These are the activations of a small network on made-up records, seen along a few directions, one row for each record.
After each row come some of the record's fields: L, V, T, J, W, G.
Not every record has every field; a missing one is written absent.
The largest differences between rows may come from other fields.
In the rows, 500 means zero.
Random noise pushes rows far along 3 fixed directions. That doesn't count. These rows show it; they differ only by the noise:
445	595	377	466	753	577	427	487	505	534	542	415	430	575	444	628	485	558	618	595	548	425
525	482	354	532	313	446	752	523	647	634	563	217	538	668	751	260	671	350	350	618	347	605
490	432	415	580	384	399	533	531	511	633	570	417	445	556	620	228	610	359	479	455	534	540
439	571	396	460	602	501	351	449	471	531	581	417	405	516	487	462	516	478	586	564	681	334
511	243	486	788	452	334	567	690	429	754	508	673	405	543	537	169	593	353	572	161	416	827

502	563	570	464	644	496	466	491	449	530	518	592	436	495	383	585	416	576	616	464	591	500 -> L is l2, V is v1, T is t2, J is absent, W is absent, G is absent
576	422	634	538	319	399	698	557	528	574	479	549	539	519	556	364	518	435	409	385	392	702 -> L is l1, V is v3, T is absent, J is j2, W is w1, G is g2
554	279	523	629	328	437	531	603	485	481	425	642	543	373	506	289	546	468	462	334	353	613 -> L is l3, V is v3, T is absent, J is j2, W is w2, G is g2
558	552	420	343	389	521	570	435	616	403	534	337	545	418	522	352	513	586	456	746	474	291 -> L is l4, V is v1, T is t1, J is absent, W is absent, G is absent
498	631	490	460	584	512	595	461	547	559	554	390	491	620	545	576	502	508	491	604	498	546 -> L is l2, V is v1, T is t1, J is absent, W is absent, G is absent
419	540	329	473	569	531	329	473	483	489	559	369	444	510	517	465	537	469	558	597	633	295 -> L is l3, V is v2, T is absent, J is absent, W is absent, G is absent
538	524	486	460	612	543	615	526	553	513	488	494	506	516	441	542	463	598	558	557	392	543 -> L is l1, V is v1, T is t2, J is absent, W is absent, G is absent
481	398	421	505	490	537	349	498	472	393	468	567	507	333	448	403	510	539	527	490	520	351 -> L is l3, V is v3, T is absent, J is j1, W is w2, G is g2
497	473	559	494	356	456	442	475	479	448	488	545	506	422	494	441	504	483	458	450	547	460 -> L is l4, V is v3, T is absent, J is j2, W is w1, G is g2
539	493	354	476	631	596	725	575	649	515	466	361	556	569	491	532	526	642	519	655	209	590 -> L is l4, V is v1, T is t2, J is absent, W is absent, G is absent
497	506	614	494	513	489	511	507	461	512	474	583	496	505	435	598	456	531	513	400	523	580 -> L is l4, V is v3, T is absent, J is j2, W is w1, G is g1
486	465	550	566	451	442	473	499	439	576	523	544	465	547	553	443	518	371	485	388	599	555 -> L is l5, V is v2, T is absent, J is absent, W is absent, G is absent
502	614	437	426	781	620	638	544	561	544	498	390	505	657	422	756	429	649	604	629	377	553 -> L is l4, V is v2, T is absent, J is absent, W is absent, G is absent
472	483	550	488	362	384	285	431	394	496	574	587	413	372	497	278	500	391	531	419	793	311 -> L is l5, V is v1, T is t2, J is absent, W is absent, G is absent
561	334	453	589	447	558	679	615	585	452	382	536	615	462	524	467	537	548	435	478	164	669 -> L is l3, V is v3, T is absent, J is j2, W is w2, G is g2
506	405	373	492	338	446	450	498	531	479	542	426	487	387	558	169	584	448	483	557	540	332 -> L is l3, V is v1, T is t2, J is absent, W is absent, G is absent
467	547	437	510	538	525	427	454	504	487	527	452	487	512	543	517	522	452	489	566	542	431 -> L is l5, V is v1, T is t1, J is absent, W is absent, G is absent
533	399	611	563	480	371	442	559	393	583	519	716	404	396	373	308	444	520	632	287	620	552 -> L is l4, V is v1, T is t2, J is absent, W is absent, G is absent
506	409	360	550	391	476	545	533	570	521	516	407	513	475	594	266	603	435	459	545	401	480 -> L is l3, V is v1, T is t2, J is absent, W is absent, G is absent
489	552	580	490	510	443	411	449	428	528	548	575	431	477	465	472	462	477	548	448	683	459 -> L is l2, V is v1, T is t1, J is absent, W is absent, G is absent
477	537	593	437	425	544	307	398	442	328	470	580	539	378	474	633	453	487	436	509	626	322 -> L is l5, V is v3, T is absent, J is j2, W is w1, G is g2
538	608	514	416	538	537	679	478	588	517	506	388	539	601	529	609	483	554	464	631	400	558 -> L is l2, V is v1, T is t2, J is absent, W is absent, G is absent
475	460	469	461	485	411	256	473	386	508	590	559	364	358	398	234	472	491	654	449	815	228 -> L is l4, V is v2, T is absent, J is absent, W is absent, G is absent
523	406	420	595	682	583	608	623	536	519	417	554	537	513	442	568	485	591	579	478	255	654 -> L is l3, V is v1, T is t2, J is absent, W is absent, G is absent
463	600	646	412	366	435	280	357	388	414	547	581	459	396	489	518	457	431	460	455	816	311 -> L is l2, V is v3, T is absent, J is j1, W is w2, G is g2
537	585	467	390	736	604	588	516	561	469	481	471	504	511	356	674	404	709	619	637	400	472 -> L is l4, V is v1, T is t2, J is absent, W is absent, G is absent
517	682	522	357	314	415	648	382	569	578	621	217	495	661	682	411	569	375	371	657	641	442 -> L is l2, V is v2, T is absent, J is absent, W is absent, G is absent
486	557	501	510	496	429	580	521	503	626	564	397	456	637	547	465	531	457	507	483	544	590 -> L is l4, V is v2, T is absent, J is absent, W is absent, G is absent
493	645	484	437	706	550	637	501	549	586	531	367	476	683	473	705	473	582	552	587	460	602 -> L is l4, V is v2, T is absent, J is absent, W is absent, G is absent
496	474	502	584	638	528	539	564	489	550	468	581	501	549	474	602	478	506	545	433	394	645 -> L is l5, V is v1, T is t2, J is absent, W is absent, G is absent
499	433	486	576	403	409	517	539	496	575	524	519	460	489	529	314	554	454	500	416	497	574 -> L is l4, V is v1, T is t2, J is absent, W is absent, G is absent
474	570	452	451	439	567	484	428	562	414	496	372	577	530	617	612	544	442	363	642	456	423 -> L is l5, V is v3, T is absent, J is j1, W is w1, G is g2
508	513	580	482	384	390	449	461	444	547	559	546	436	462	505	345	494	440	513	437	681	452 -> L is l2, V is v1, T is t2, J is absent, W is absent, G is absent
581	488	458	414	383	571	697	501	646	388	432	360	635	485	558	522	528	583	372	675	250	496 -> L is l4, V is v3, T is absent, J is j2, W is w2, G is g2

Here are new rows. What are their fields?
418	556	340	432	521	530	316	434	486	456	558	354	457	473	526	450	543	462	532	618	672	242 -> L is l3, V is v2, T is absent, J is absent, W is absent, G is absent
454	544	348	506	635	588	545	529	554	534	510	336	523	638	568	613	536	483	501	618	411	505 -> L is l3, V is v2, T is absent, J is absent, W is absent, G is absent
478	480	502	547	768	576	336	536	424	443	453	705	459	402	316	662	397	620	661	440	499	475 -> L is l5, V is v1, T is t1, J is absent, W is absent, G is absent
486	588	487	474	740	566	520	518	507	516	502	507	467	563	383	683	424	653	615	553	466	535 -> L is l4, V is v1, T is t1, J is absent, W is absent, G is absent
535	332	379	615	428	476	637	613	575	559	473	475	533	489	570	269	594	464	475	472	281	621 -> L is l3, V is v1, T is t2, J is absent, W is absent, G is absent
464	530	470	522	358	417	516	461	491	603	586	367	478	610	675	354	590	303	417	497	621	494 -> L is l5, V is v2, T is absent, J is absent, W is absent, G is absent
488	399	577	555	417	421	323	505	378	472	494	695	458	348	423	380	485	504	542	318	642	464 -> L is l4, V is v3, T is absent, J is j1, W is w2, G is g2
486	568	536	546	551	485	600	509	501	614	526	439	499	681	590	621	521	397	456	466	481	671 -> L is l5, V is v2, T is absent, J is absent, W is absent, G is absent
494	552	440	392	512	546	506	453	539	458	518	371	503	513	496	514	504	542	499	624	547	367 -> L is l4, V is v2, T is absent, J is absent, W is absent, G is absent
499	389	409	570	665	550	461	595	493	495	455	602	479	426	391	476	479	585	623	455	390	515 -> L is l3, V is v1, T is t2, J is absent, W is absent, G is absent
486	509	596	453	243	412	306	381	428	394	521	561	477	340	526	359	510	411	425	451	734	307 -> L is l2, V is v3, T is absent, J is j2, W is w2, G is g2
581	302	512	592	288	447	688	607	558	514	428	552	582	438	566	272	567	457	408	400	258	662 -> L is l3, V is v3, T is absent, J is j2, W is w2, G is g2
499	555	416	456	586	554	524	475	554	493	523	415	501	525	513	514	505	531	519	632	474	434 -> L is l5, V is v1, T is t1, J is absent, W is absent, G is absent
538	497	464	550	612	511	781	602	589	648	488	403	514	692	532	558	532	538	506	498	271	780 -> L is l4, V is v2, T is absent, J is absent, W is absent, G is absent
486	484	602	534	315	328	362	440	388	571	597	595	401	431	535	227	517	359	508	363	796	429 -> L is l2, V is v1, T is t1, J is absent, W is absent, G is absent
528	427	605	599	547	415	548	584	434	621	495	683	439	506	425	443	460	504	589	303	494	693 -> L is l2, V is v1, T is t2, J is absent, W is absent, G is absent
488	533	589	486	589	450	379	482	403	527	529	642	407	449	379	514	420	537	622	405	678	461 -> L is l2, V is v1, T is t2, J is absent, W is absent, G is absent
